These are the activations of a small neural network, seen along a few directions. Each row is one input.
Each table varies a few parts of the input and shows all the possible inputs, shuffled.
A made-up example of a description, with smaller parts first: one of 6 places along a line, together with either a single point or one of 9 places along a line or (one of 2 separate values, together with one of 8 places around a ring).
Shared parts are said once, and a part with two or three values counts as separate values.
In the rows, 100 means zero.

Other details of the inputs vary at random and push rows far along two fixed directions, the same in every table; ignore that.
These rows show it; all are for the same input, with only those details redrawn:
[51,104,61,46,143,104,115,140,89,95,130,76,87,90]
[63,119,90,110,126,89,140,110,105,133,77,79,80,65]
[131,115,123,134,89,100,99,59,125,109,80,109,108,108]
[145,81,79,15,100,133,29,94,100,19,190,120,139,180]
[172,117,150,169,63,101,87,23,140,110,63,124,121,121]
[108,91,73,29,119,120,65,111,94,53,163,103,116,142]
[90,121,109,133,110,90,132,86,115,133,65,89,88,74]
[54,121,87,109,131,87,147,116,103,138,74,75,75,58]

A family of inputs:
R1: [104,107,93,83,107,101,92,100,107,101,109,104,108,112]
R2: [110,112,105,137,83,93,108,79,127,108,72,109,117,90]
R3: [72,96,113,134,107,89,143,104,85,124,75,77,72,66]
R4: [138,67,87,36,83,128,38,119,80,46,167,123,127,166]
R5: [60,92,75,59,121,105,113,138,82,81,128,80,96,92]
R6: [45,97,66,50,139,103,120,142,83,88,131,77,85,89]
R7: [176,110,137,172,40,97,75,37,148,99,58,142,139,118]
R8: [169,107,156,176,51,101,87,27,137,99,63,126,127,120]
R9: [172,93,152,179,30,101,80,43,126,100,64,136,128,116]
R10: [124,76,83,46,82,124,52,107,94,35,162,117,137,150]
R11: [61,106,84,119,99,86,134,125,104,127,72,95,95,58]
R12: [70,92,108,123,101,91,138,115,84,115,83,78,81,68]
R13: [143,79,84,16,99,134,32,94,96,23,189,119,138,179]
R14: [66,90,95,125,92,86,134,128,87,124,76,89,87,57]
R15: [123,84,55,30,100,117,45,130,98,57,154,129,133,150]
R16: [146,118,172,155,105,90,86,26,99,105,71,83,59,98]
R17: [113,108,126,133,85,95,111,80,105,126,77,104,101,94]
R18: [41,88,65,85,113,90,133,160,74,123,93,85,80,61]
R19: [49,101,61,38,138,102,111,151,82,102,132,83,93,92]
R20: [144,56,80,36,77,125,31,118,78,41,171,132,133,168]
R21: [44,95,50,52,121,100,111,159,90,93,122,91,102,78]
R22: [71,137,105,81,168,86,105,86,95,106,94,58,44,74]
R23: [70,95,111,119,108,92,139,109,81,129,83,77,73,70]
R24: [26,101,50,76,131,85,138,170,83,140,85,86,77,53]
R25: [61,106,75,114,105,84,132,132,104,138,64,99,93,59]
R26: [190,108,162,170,44,102,70,18,136,109,68,140,133,138]
R27: [86,120,101,122,115,91,128,92,113,127,74,88,87,76]
R28: [139,113,128,160,69,92,98,65,125,135,49,125,113,101]
R29: [25,109,71,71,145,93,146,144,82,125,104,66,68,60]
R30: [133,74,88,25,97,132,43,100,86,20,184,114,131,170]
R31: [110,81,67,28,103,119,54,131,87,61,158,118,124,149]
R32: [33,95,80,81,135,93,146,143,71,113,105,66,66,62]
R33: [145,73,93,22,90,135,33,92,87,22,189,118,135,178]
R34: [35,86,76,92,113,90,139,147,74,112,99,73,81,58]
R35: [147,61,79,32,75,128,26,117,82,37,174,135,138,174]
R36: [128,110,126,136,87,100,101,60,122,101,81,110,110,107]
R37: [101,109,97,18,160,113,52,92,79,45,166,74,71,132]
R38: [132,113,122,137,88,99,99,58,127,99,80,110,111,109]
R39: [98,114,92,123,99,89,112,105,113,132,65,107,99,86]
R40: [75,86,94,126,88,86,127,126,86,130,71,97,86,67]
R41: [56,79,78,51,121,102,111,149,62,98,136,79,84,94]
R42: [121,125,127,74,142,103,64,58,101,74,118,82,71,118]
R43: [96,102,104,141,78,88,120,102,107,131,58,110,101,76]
R44: [59,97,67,52,128,105,109,138,91,80,129,83,100,93]
R45: [171,102,147,173,33,100,79,40,133,100,61,139,133,117]
R46: [29,104,48,73,133,86,136,167,86,139,85,87,79,54]
R47: [121,107,99,136,76,91,98,87,126,117,65,123,116,95]
R48: [67,94,94,110,98,95,125,121,88,110,91,88,94,72]
R49: [92,103,123,137,94,89,129,97,92,140,70,92,84,76]
R50: [105,99,126,144,84,96,121,85,101,111,74,94,96,85]
R51: [55,104,75,116,105,82,137,136,100,140,65,96,88,56]
R52: [130,72,97,40,95,129,54,102,81,42,173,107,117,158]
R53: [28,104,64,82,126,90,139,147,90,115,96,78,87,57]
R54: [192,101,156,172,36,103,66,31,129,109,61,145,132,139]
R55: [111,114,112,136,93,95,112,78,124,106,73,101,109,91]
R56: [106,92,118,141,80,90,115,100,91,132,65,103,91,88]
R57: [144,131,166,152,112,90,86,20,110,107,66,86,64,97]
R58: [71,123,128,107,153,84,119,84,77,118,85,52,33,62]
R59: [78,110,96,128,97,90,127,101,113,121,70,96,103,69]
R60: [175,101,141,173,40,99,76,46,128,119,55,144,126,122]
Question: The inputs of R12 and R50 match in every part but one. If R34 is changed in the same way as R12 into R50, which row does it become?
Answer: R48
Question: What do these inputs look like to the network?
Answer: one of 6 places along a line, together with either a single point or one of 9 places around a ring
Question: Start at R28 and move only the place on the ring of 9, one step at a time. The first step leads to R19. Which rows follow, in order?
Answer: R13, R36, R44, R59, R21, R25, R46
Question: Which other rows does R58 become when the place on the line of 6 takes its other values? List them by row number.
Answer: R16, R22, R37, R42, R57

A family of inputs:
R61: [118,105,120,95,118,104,90,80,101,88,111,88,97,118]
R62: [159,73,106,128,42,104,69,90,112,104,99,143,144,134]
R63: [88,105,90,70,113,103,85,117,91,98,115,90,96,107]
R64: [139,101,123,128,77,107,70,67,110,91,84,125,116,122]
R65: [98,88,67,76,83,108,92,126,109,97,115,122,138,127]
R66: [107,111,160,179,69,82,131,63,108,138,45,101,75,62]
R67: [103,97,85,79,102,111,85,109,104,77,120,97,115,113]
R68: [99,99,82,81,108,111,94,106,114,80,117,99,106,115]
R69: [101,85,94,84,99,114,85,111,91,89,119,106,102,108]
R70: [143,110,122,112,83,105,76,77,111,81,100,113,122,121]
R71: [104,115,160,180,71,83,138,57,109,137,45,95,81,64]
R72: [89,100,97,81,100,111,103,104,84,97,117,91,91,105]
R73: [53,100,84,75,117,97,119,134,75,125,108,75,69,73]
R74: [107,98,104,77,127,103,82,102,95,85,123,87,89,121]
R75: [105,114,103,111,98,108,97,84,113,96,93,110,110,116]
R76: [62,82,89,74,105,107,106,133,72,82,126,89,100,94]
R77: [85,90,95,84,94,104,100,122,79,78,120,88,96,105]
R78: [106,83,128,109,100,96,99,87,77,88,108,91,79,106]
R79: [94,85,107,79,89,110,90,106,86,83,127,89,102,110]
R80: [33,128,86,88,157,72,152,109,88,136,81,52,66,52]
R81: [134,67,110,121,38,98,79,103,102,98,101,134,140,124]
R82: [127,95,131,126,87,100,94,70,100,107,92,108,86,99]
R83: [67,86,99,99,105,94,119,123,77,115,97,80,80,76]
R84: [145,115,126,117,92,102,80,42,128,88,100,115,112,117]
R85: [120,95,119,99,108,106,96,79,90,88,118,91,90,120]
R86: [114,108,113,88,109,108,93,78,115,90,114,102,97,114]
R87: [147,81,112,116,71,111,77,77,108,86,103,119,112,116]
R88: [111,118,106,103,98,107,97,76,108,107,94,98,105,118]
R89: [81,104,88,79,114,108,95,121,97,85,116,96,106,109]
R90: [68,124,93,101,152,78,136,108,101,132,74,74,63,60]
R91: [92,103,74,109,82,91,119,106,123,111,76,122,129,83]
R92: [75,103,75,51,128,102,97,122,85,101,117,90,89,97]
R93: [120,105,107,116,85,107,101,91,92,96,97,102,103,111]
R94: [84,93,83,102,99,107,117,109,89,97,101,91,91,91]
R95: [79,72,84,105,68,99,117,136,85,105,102,109,121,92]
R96: [73,82,100,104,92,99,105,115,74,93,100,98,90,90]
R97: [66,126,119,175,102,81,167,93,97,162,29,93,72,38]
R98: [84,100,102,91,140,94,107,97,95,104,98,88,70,97]
R99: [77,106,72,57,128,103,108,129,90,85,117,90,94,99]
R100: [75,89,107,91,115,102,107,111,73,83,124,75,78,106]
R101: [61,98,48,69,105,93,117,149,99,115,102,112,114,79]
R102: [93,101,124,158,76,85,135,99,108,124,67,89,93,66]
R103: [73,107,81,54,125,105,102,125,86,98,119,79,98,99]
R104: [115,107,118,90,107,106,89,86,110,89,114,98,102,109]
R105: [115,84,106,77,117,109,86,96,83,86,129,92,86,120]
R106: [107,112,103,117,100,98,99,97,98,106,75,105,93,93]
R107: [84,77,87,88,91,104,92,126,85,82,120,91,95,100]
R108: [143,110,121,102,97,98,71,59,124,86,109,118,110,119]
R109: [107,92,83,78,103,107,77,114,101,81,117,101,109,112]
R110: [98,121,117,188,93,80,147,73,124,162,12,95,74,46]
R111: [115,87,88,98,75,108,100,117,116,100,99,125,141,115]
R112: [48,114,65,77,130,89,112,123,88,103,92,91,88,69]
R113: [117,104,116,91,104,101,79,90,105,92,111,101,96,109]
R114: [62,126,105,190,119,65,161,93,144,177,20,66,76,28]
R115: [106,114,84,73,111,99,88,102,108,73,121,103,112,113]
R116: [58,106,73,74,138,90,125,138,85,110,92,88,74,69]
R117: [74,100,60,61,126,97,96,125,102,88,117,93,98,86]
R118: [113,111,99,86,104,97,77,80,112,95,105,106,106,107]
R119: [126,109,127,121,108,99,99,49,114,103,85,94,89,117]
R120: [113,85,87,119,62,108,105,115,103,115,95,122,133,114]
R121: [83,88,64,90,91,100,104,135,104,121,90,119,115,92]
R122: [96,116,88,70,115,100,87,95,110,86,123,95,108,110]
R123: [157,80,136,125,58,104,70,72,100,75,99,121,116,128]
R124: [139,89,98,115,56,102,71,105,118,103,95,135,146,128]
R125: [78,97,92,64,121,109,107,121,83,95,135,84,84,93]
R126: [82,102,82,76,117,105,88,121,99,89,115,103,97,109]
R127: [151,90,120,111,75,107,79,80,100,86,100,121,109,118]
R128: [148,113,117,121,82,103,69,52,127,79,101,125,132,132]
R129: [126,118,107,124,91,92,96,70,116,97,69,113,102,98]
R130: [79,100,84,54,135,100,99,121,91,95,126,91,81,94]
Question: What do these inputs look like to the network?
Answer: one of 2 separate values, together with one of 5 places along a line, together with either a single point or one of 6 places along a line
Question: The inputs of R67 and R68 match in every part but the place on the line of 5. If R61 is changed in the same way as R67 into R68, which row does it become?
Answer: R119
Question: Which other rows does R125 become when the place on the line of 6 takes its other values? List them by row number.
Answer: R72, R85, R93, R94, R97
Question: Which other rows does R111 become when the choice among 2 separate values takes its other values? List them by row number.
Answer: R124
Question: Which other rows does R101 become when the place on the line of 5 takes its other values? List them by row number.
Answer: R62, R81, R121, R124

A family of inputs:
R131: [47,114,90,101,133,84,139,123,90,128,81,70,68,54]
R132: [132,88,108,75,95,113,60,85,94,61,134,109,109,136]
R133: [103,121,131,160,97,83,123,72,112,144,44,95,80,70]
R134: [79,99,84,68,117,103,101,115,92,86,122,90,97,101]
R135: [25,107,77,86,138,87,150,143,80,126,92,64,67,50]
R136: [44,113,90,100,135,85,139,126,88,132,80,72,65,53]
R137: [77,107,99,106,115,91,120,110,90,122,85,87,80,78]
R138: [121,97,115,105,93,105,87,82,101,84,106,101,102,112]
R139: [26,106,68,78,145,86,148,151,79,134,94,66,64,53]
R140: [129,128,147,188,83,81,118,46,128,147,26,106,88,75]
R141: [56,109,80,90,129,91,134,128,93,122,90,79,80,71]
R142: [62,116,96,113,125,85,130,111,96,135,71,80,69,61]
R143: [128,114,150,188,70,88,124,51,120,138,38,105,95,79]
R144: [70,117,96,110,125,87,128,107,101,123,77,79,79,67]
R145: [85,69,60,51,89,113,85,149,84,67,142,113,126,120]
R146: [132,122,146,180,79,84,115,42,129,134,40,104,93,80]
R147: [38,99,69,103,106,84,148,156,88,147,74,90,87,49]
R148: [181,97,133,114,65,113,45,41,119,68,112,134,128,156]
R149: [57,109,92,101,124,91,133,121,90,120,87,75,73,62]
R150: [96,94,81,49,116,112,79,113,93,64,143,96,104,120]
R151: [111,110,135,164,84,88,123,68,111,129,53,96,92,77]
R152: [106,120,128,160,92,87,126,68,119,133,50,97,94,75]
R153: [117,98,118,157,59,91,114,91,113,135,54,120,114,86]
R154: [178,91,139,131,60,111,59,44,116,78,102,128,124,146]
R155: [130,126,144,185,81,82,119,48,127,146,30,108,91,79]
R156: [114,73,67,59,76,118,68,125,100,59,143,128,139,137]
R157: [180,100,133,114,67,116,48,40,126,60,114,130,132,154]
R158: [153,95,125,104,75,113,63,58,113,68,118,119,128,141]
R159: [101,85,83,42,115,113,68,116,82,54,153,94,102,128]
R160: [64,96,76,49,132,103,98,133,78,85,133,82,83,96]
R161: [95,89,84,50,110,115,80,115,89,67,146,98,111,124]
R162: [99,84,80,45,113,113,76,120,83,68,149,99,104,128]
R163: [115,76,64,58,80,117,67,126,101,58,141,127,141,139]
R164: [87,92,87,66,117,104,92,121,80,87,124,92,91,107]
R165: [175,96,139,128,61,112,62,43,122,77,102,130,131,148]
R166: [129,74,83,77,65,117,67,110,106,63,133,133,143,140]
R167: [133,118,145,177,71,92,116,45,128,131,47,111,103,88]
R168: [137,103,124,120,84,102,81,67,108,98,93,114,107,119]
R169: [180,99,133,126,66,112,56,42,126,78,102,131,129,150]
R170: [91,79,57,43,93,112,77,145,89,76,143,115,126,122]
R171: [42,112,82,103,131,86,150,130,92,137,77,73,70,54]
R172: [54,93,73,64,130,99,120,141,76,100,118,77,81,84]
R173: [83,101,85,66,122,103,93,114,91,87,123,90,90,101]
R174: [135,86,108,134,51,104,90,87,116,97,86,134,134,116]
R175: [100,93,95,79,104,106,94,107,92,87,121,98,102,113]
R176: [111,90,92,54,108,112,68,103,90,59,146,99,107,129]
R177: [35,109,77,80,142,87,135,143,77,127,92,68,62,57]
R178: [112,90,85,48,106,119,66,106,95,55,152,106,120,140]
R179: [120,98,114,103,96,103,82,85,97,91,102,103,96,113]
R180: [41,105,82,86,129,94,139,137,83,120,98,73,76,64]
R181: [85,117,115,138,106,86,132,88,107,130,62,85,82,65]
R182: [90,82,54,42,98,111,78,147,90,77,141,114,126,121]
R183: [96,77,64,49,89,113,77,141,91,77,141,117,128,125]
R184: [98,103,93,75,117,103,87,103,97,85,118,96,97,109]
R185: [113,115,126,159,90,87,123,68,117,139,51,100,89,79]
Question: What do these inputs look like to the network?
Answer: one of 5 places along a line, together with either one of 2 separate values or one of 9 places around a ring
Question: The inputs of R166 and R174 match in every part but the place on the line of 5. If R183 is changed in the same way as R166 into R174, which row does it become?
Answer: R147
Question: The inputs of R164 and R155 match in every part but the place on the line of 5. If R138 is changed in the same way as R164 into R155, which row does it become?
Answer: R157
Question: Start at R132 and move only the place on the line of 5, one step at a time. The first step leads to R160. Which rows follow, in order?
Answer: R136, R173, R184
